Each row below holds a small network's activations on one input, seen along a few directions.
Each table varies a few parts of the input and shows all the possible inputs, shuffled.
Descriptions start from the smaller parts, as in this example, which fits no table here: values(2) and (point or ring(11) or (ring(5) and line(6))).
Shared parts are said once, and a part with two or three values counts as separate values.

Other details of the inputs shift rows strongly along two fixed directions, in all tables alike. That doesn't count.

Rows:
x1: .55 -.02 .19 -.24 -.36 -.15 .44 .37 .30 -.01 -.41 .40 -.10
x2: .41 .06 .07 -.16 -.63 -.03 .22 .20 .15 .07 -.39 .20 -.17
x3: .36 -.09 .20 -.26 -.64 -.08 .19 .14 .14 .09 -.37 .24 -.04
x4: -.30 -.46 .26 -.13 -.05 -.13 -.20 -.13 -.22 .47 -.19 -.09 .42
x5: -.20 -.34 .23 -.14 .31 -.17 -.01 -.03 -.03 .29 -.25 .07 .52
x6: -.31 .22 -.32 .35 .37 .21 -.27 -.17 -.21 -.26 .56 -.34 -.29
x7: -.22 -.38 .25 -.09 .33 -.23 .03 -.02 -.05 .33 -.18 .05 .46
x8: .44 .00 .12 -.21 -.63 .04 .17 .20 .16 -.10 -.24 .20 -.26
x9: -.40 -.46 .31 -.14 .02 -.19 -.17 -.24 -.17 .57 -.32 -.03 .61
x10: -.38 .18 -.29 .34 .43 .22 -.29 -.24 -.22 -.32 .63 -.34 -.25
x11: .34 .01 .11 -.14 -.50 .09 .12 .13 .16 -.09 -.20 .17 -.19
x12: .47 .15 -.02 -.13 -.61 .03 .20 .24 .14 -.07 -.26 .16 -.36
x13: -.17 -.34 .21 -.11 .30 -.15 .00 -.01 -.01 .28 -.24 .07 .50
x14: -.44 .15 -.23 .32 .42 .10 -.21 -.29 -.21 -.10 .47 -.32 -.05
x15: -.27 .23 -.33 .27 .72 .10 -.12 -.11 -.09 -.32 .50 -.25 -.04
x16: .41 .46 -.29 .15 -.33 .19 .16 .20 .12 -.41 .15 .02 -.69
x17: -.42 .42 -.42 .32 .43 .20 -.40 -.29 -.21 -.36 .78 -.36 -.28
x18: -.39 .17 -.25 .32 .41 .14 -.24 -.27 -.20 -.22 .54 -.31 -.13
x19: -.40 -.48 .32 -.17 -.02 -.23 -.16 -.24 -.21 .59 -.29 -.05 .61
x20: -.32 -.35 .23 -.09 .02 -.10 -.18 -.22 -.13 .36 -.15 -.05 .43
x21: -.30 -.54 .35 -.14 .35 -.29 .01 -.04 -.08 .51 -.28 .07 .65
x22: -.23 .34 -.37 .33 .72 .19 -.15 -.14 -.04 -.41 .55 -.25 -.11
x23: -.35 .32 -.44 .40 .47 .27 -.30 -.22 -.20 -.29 .57 -.40 -.26
x24: -.29 -.41 .24 -.08 .00 -.07 -.21 -.14 -.17 .41 -.17 -.08 .40
x25: .66 .16 .05 -.25 -.39 -.06 .43 .40 .33 -.20 -.34 .36 -.22
x26: .64 .73 -.46 .14 -.06 .24 .31 .31 .33 -.79 .32 .10 -.77
x27: -.39 .22 -.32 .37 .41 .15 -.22 -.23 -.20 -.14 .47 -.34 -.15
x28: .63 .17 .04 -.17 -.34 .01 .38 .37 .36 -.24 -.33 .36 -.23
x29: .33 -.06 .15 -.17 -.55 -.04 .18 .15 .14 .19 -.47 .20 -.02
x30: -.42 -.41 .35 -.18 -.03 -.23 -.25 -.20 -.22 .51 -.13 .00 .45
x31: .64 .15 .09 -.18 -.39 -.07 .44 .38 .34 -.17 -.30 .35 -.29
x32: .62 .58 -.36 .09 -.07 .19 .34 .34 .33 -.67 .19 .15 -.63
x33: -.33 -.37 .34 -.21 -.10 -.18 -.24 -.19 -.13 .47 -.20 .05 .48
Each input here is: values(3) and (point or line(4) or ring(6)).
Question: Changing only the values(3) part turns x25 into x5. The same change can be made to x12. Which row results?
Answer: x23
Question: List by row number the other rows that have the values(3) part in common with x16.
Answer: x1, x6, x7, x10, x14, x18, x21, x27, x30, x31
Question: Change only the ring(6) part in x8. List by row number the other rows that result.
Answer: x2, x3, x4, x12, x19
Question: Change only the values(3) part in x26. List by row number the other rows that result.
Answer: x22, x31

Rows:
x34: -.50 -.48 -.05 .13 .55 -.01 -.29 -.20 -.34 .35 -.02 -.39 .57
x35: .05 .34 -.08 -.17 -.41 .16 -.25 -.19 .16 -.06 -.12 .11 .04
x36: .22 .30 -.20 .03 .08 -.02 .12 .17 .07 -.01 -.08 -.02 -.11
x37: .24 .01 .02 -.23 .05 .00 .07 .16 .08 -.31 .13 .10 -.08
x38: .01 .10 .02 .00 -.26 -.14 .01 .10 -.12 .11 .08 .00 -.32
x39: .16 .23 -.18 -.05 -.22 -.07 .09 .07 -.04 -.11 .14 -.06 -.25
x40: .13 .34 -.07 -.09 .11 -.16 .06 .05 .17 -.21 .13 .23 -.09
x41: -.58 .02 -.07 .18 .11 .29 -.74 -.47 -.29 -.02 .47 -.31 .07
x42: .09 -.09 .22 -.27 -.25 -.39 .15 .05 .03 .56 -.47 .15 .35
x43: .17 .14 -.19 .16 -.05 .10 .22 .03 .14 .08 -.33 -.03 -.04
x44: .18 .03 -.23 .16 -.14 .17 .15 -.01 .00 -.13 -.11 -.17 -.19
x45: .09 .22 -.08 -.18 -.55 .28 -.32 -.17 .07 -.25 .07 -.02 -.06
x46: .16 .10 .01 -.21 -.08 -.08 .08 .03 .09 -.24 .23 .16 -.10
x47: .18 .02 .10 .13 -.07 .17 .14 .06 .11 -.23 .09 .07 -.32
x48: .15 .13 .03 .01 -.12 .03 .16 -.06 .11 -.32 .18 .10 -.16
x49: .01 -.50 .33 -.07 -.41 -.11 .16 .04 -.12 .53 -.57 .06 .13
x50: .06 .11 .07 .12 -.14 .05 .10 .00 .09 -.21 .29 .11 -.35
x51: -.02 -.24 .30 -.14 -.33 -.30 .23 -.02 .06 .65 -.65 .15 .45
x52: -.39 -.08 -.26 .19 .83 .22 -.27 -.18 -.12 -.31 .57 -.35 .15
x53: .22 .20 -.24 .01 -.03 .07 .05 .18 -.06 -.24 .12 -.13 -.26
x54: .17 -.01 .09 -.10 .02 -.01 -.01 .22 .07 -.22 .19 .12 -.27
x55: -.62 -.34 .00 .11 .51 -.11 -.36 -.15 -.46 .39 .22 -.34 .21
x56: .08 .37 -.08 .09 .07 -.02 .14 -.02 .20 -.28 .10 .16 -.15
x57: .05 -.57 .49 -.27 -.17 -.13 .16 -.03 .07 .30 -.48 .16 .51
x58: .07 .14 .04 -.04 -.05 -.07 -.01 .09 .06 -.22 .36 .15 -.35
x59: -.65 -.02 -.28 .37 .46 .05 -.23 -.40 -.35 .05 .45 -.49 .14
x60: .14 -.33 .17 -.14 -.10 -.12 .16 .18 .08 .54 -.71 .15 .48
x61: .01 .12 -.07 .23 -.32 .02 .12 .01 -.07 .00 .09 -.05 -.42
x62: .22 .20 -.01 -.14 .15 -.07 .09 .18 .16 -.22 -.02 .23 .01
x63: .22 .01 .00 .06 .08 .17 .04 .21 .14 -.30 .17 .05 -.31
x64: .15 .31 -.13 .17 .20 .13 .17 .02 .23 -.34 .01 .09 -.12
x65: -.55 -.31 .11 .05 .77 -.06 -.23 -.17 -.10 .23 -.02 -.10 .72
x66: .10 -.46 .22 -.12 -.26 -.06 .06 .22 -.10 .43 -.50 .09 .11
Question: Describe the family of inputs behind these rows.
Answer: values(3) and (point or (values(2) and ring(5)))
Question: Changing only the values(3) part turns x47 into x57. The same change can be made to x50. Which row results?
Answer: x48
Question: Change only the values(3) part in x40. List by row number the other rows that result.
Answer: x46, x58
Question: Change only the values(3) part in x53. List by row number the other rows that result.
Answer: x36, x55

Rows:
x67: .14 -.15 .16 -.02 -.06 -.05 .16 .08 .08 -.01 -.08 .13 -.04
x68: -.14 .13 -.24 .24 .07 .07 -.04 -.02 -.15 .03 .11 -.18 -.22
x69: -.10 .11 -.07 .07 .26 .06 -.06 -.12 .00 -.33 .36 -.02 -.08
x70: .29 -.08 .28 -.27 -.44 -.14 .24 .15 .20 .01 -.25 .33 -.01
x71: .14 -.07 .05 .02 -.09 .00 .21 .08 .05 .03 -.25 .05 .00
x72: -.11 .22 -.19 .17 .12 .06 -.04 -.15 -.02 -.03 .11 -.15 .00
x73: -.45 -.80 .51 -.22 .01 -.35 -.19 -.18 -.33 .83 -.31 -.06 .65
x74: .01 .17 -.31 .22 .57 -.01 .19 .18 -.01 -.19 .15 -.13 -.07
x75: -.15 .06 -.09 .02 .06 .07 -.18 -.07 -.12 -.19 .37 -.13 -.13
x76: -.13 .21 -.26 .17 .01 .06 -.13 -.12 -.06 .04 .10 -.13 -.07
x77: .30 .27 -.28 .05 .24 -.03 .26 .21 .19 -.20 -.07 .10 -.04
x78: -.07 .13 -.23 .12 .00 .15 -.13 -.09 -.08 -.07 .11 -.20 -.04
x79: -.47 -.25 .13 -.11 .80 -.25 -.17 -.15 -.15 .33 -.01 -.07 .73
x80: -.09 .04 -.18 .19 .21 .16 -.03 .02 -.08 -.13 .08 -.18 -.13
x81: .09 -.04 .04 .04 -.11 -.03 .21 .07 .05 .10 -.25 .04 -.05
x82: .25 .06 .19 -.25 -.55 -.12 .07 .12 .13 .17 -.36 .27 -.03
x83: -.08 .10 -.21 .19 .03 .10 -.04 -.04 -.16 -.02 .11 -.24 -.21
x84: .18 .00 .01 -.08 -.17 .08 .05 .01 .17 .04 -.23 .06 .12
x85: -.54 -.38 .11 -.01 .21 -.13 -.32 -.33 -.28 .57 -.10 -.28 .62
x86: -.20 .17 -.12 .10 .13 .01 -.13 -.12 -.08 -.17 .40 -.11 -.16
x87: -.30 -.45 .20 -.15 .09 -.10 -.19 -.15 -.11 .48 -.37 -.04 .63
x88: .28 -.06 .26 -.26 -.50 -.17 .22 .14 .14 .03 -.25 .31 -.06
x89: .13 .43 -.21 .08 -.15 .11 -.02 -.01 .11 -.27 .18 .03 -.33
x90: .08 .08 .00 -.10 -.19 -.02 -.07 -.03 -.03 -.11 .19 .01 -.21
x91: .33 -.14 .27 -.32 -.42 -.06 .16 .18 .23 -.04 -.23 .31 .00
x92: -.13 .12 -.17 .25 .16 .05 .05 -.06 -.13 -.04 .10 -.19 -.15
x93: .07 .11 .11 -.10 -.14 -.03 .05 -.03 .14 .00 -.13 .18 .05
x94: -.11 .18 -.08 .03 .24 .15 -.20 -.12 .05 -.21 .24 -.07 .03
x95: .06 .13 .09 -.09 -.18 -.06 .02 -.04 .08 .02 -.11 .13 .02
x96: .15 -.01 .00 -.04 -.14 .06 .09 .00 .14 .02 -.23 .08 .15
x97: .14 -.20 .14 -.08 -.15 -.02 .01 .12 -.02 .05 -.06 .04 -.11
x98: .33 -.14 .27 -.29 -.42 -.07 .21 .18 .22 -.06 -.26 .35 .02
x99: .07 -.09 .10 .00 -.20 -.09 .10 .10 -.01 .14 -.05 .08 -.14
x100: -.12 .01 -.13 .18 .12 .11 -.10 .00 -.15 -.12 .34 -.18 -.23
x101: -.61 -.46 .12 .10 .32 -.17 -.19 -.25 -.34 .61 -.14 -.25 .51
x102: -.08 .02 -.14 .18 .26 .15 -.03 -.04 -.03 -.10 .12 -.20 -.07
x103: .11 .17 .00 -.05 -.03 .05 .03 -.01 .13 -.20 .02 .14 .00
x104: .19 .05 -.08 .11 -.03 .12 .19 .09 .07 -.14 -.10 .02 -.17
x105: .24 .36 -.25 .14 -.04 .18 .12 .00 .17 -.34 .07 .03 -.23
x106: -.08 .02 -.09 .19 .28 .10 -.03 -.01 -.02 -.21 .30 -.07 -.15
x107: -.56 -.49 .24 -.12 .40 -.11 -.36 -.23 -.27 .28 .10 -.09 .57
x108: -.12 .15 -.13 .02 .06 .11 -.22 -.13 -.09 -.12 .24 -.13 -.04
x109: -.30 -.37 .27 -.10 .08 -.18 -.06 -.23 -.06 .55 -.38 -.02 .63
x110: -.09 -.01 -.06 .16 .28 .13 -.09 -.01 .00 -.15 .31 -.12 -.13
x111: -.11 .16 -.12 .01 .14 .12 -.24 -.11 -.04 -.20 .24 -.11 -.04
x112: .01 .12 .01 -.04 -.17 -.05 -.05 .00 -.02 -.08 .18 .04 -.20
x113: .11 .10 -.05 -.01 -.28 -.02 .07 .00 .07 .15 -.20 .04 .03
x114: .09 .09 .02 .10 -.05 -.02 .12 .07 .01 -.09 .12 .00 -.25
x115: .01 .16 -.15 .00 .59 -.07 .07 .07 .05 -.26 .34 -.02 -.05
x116: -.11 .01 -.10 .17 .27 .14 -.12 .03 -.08 -.20 .30 -.11 -.18
x117: .16 -.02 -.02 -.09 -.25 .04 -.01 .04 .07 .04 -.21 .01 .06
x118: .10 .08 .00 .12 .01 .01 .13 .06 .07 -.14 .13 .06 -.25
x119: .36 -.16 .12 -.16 -.45 -.01 .21 .24 .06 .10 -.44 .12 -.12
x120: -.09 .04 -.21 .20 .07 .14 -.04 -.03 -.17 -.06 .12 -.24 -.18
x121: .12 .05 .10 -.12 -.09 .03 .01 -.01 .14 -.09 -.13 .19 .08
x122: -.14 .13 -.13 .22 .12 .03 -.08 -.02 -.14 -.05 .33 -.13 -.27
x123: .31 .02 .18 -.30 -.58 -.08 .06 .10 .10 .12 -.33 .23 -.04
x124: -.14 .15 -.14 .05 .22 .14 -.24 -.09 -.03 -.24 .23 -.05 -.01
x125: .33 -.16 .26 -.35 -.49 -.10 .08 .19 .12 -.02 -.23 .25 -.05
x126: .42 -.12 .18 -.21 -.04 -.24 .42 .44 .23 .08 -.31 .26 .00
Question: Changing only one part turns x71 into x103. The same change can be made to x104. Which row results?
Answer: x121
Question: Changing only one part turns x78 into x100. The same change can be made to x72. Which row results?
Answer: x114
Question: Describe the family of inputs behind these rows.
Answer: ring(5) and (point or ring(11))
Question: Change only the ring(5) part in x83. List by row number the other rows that result.
Answer: x73, x85, x90, x123
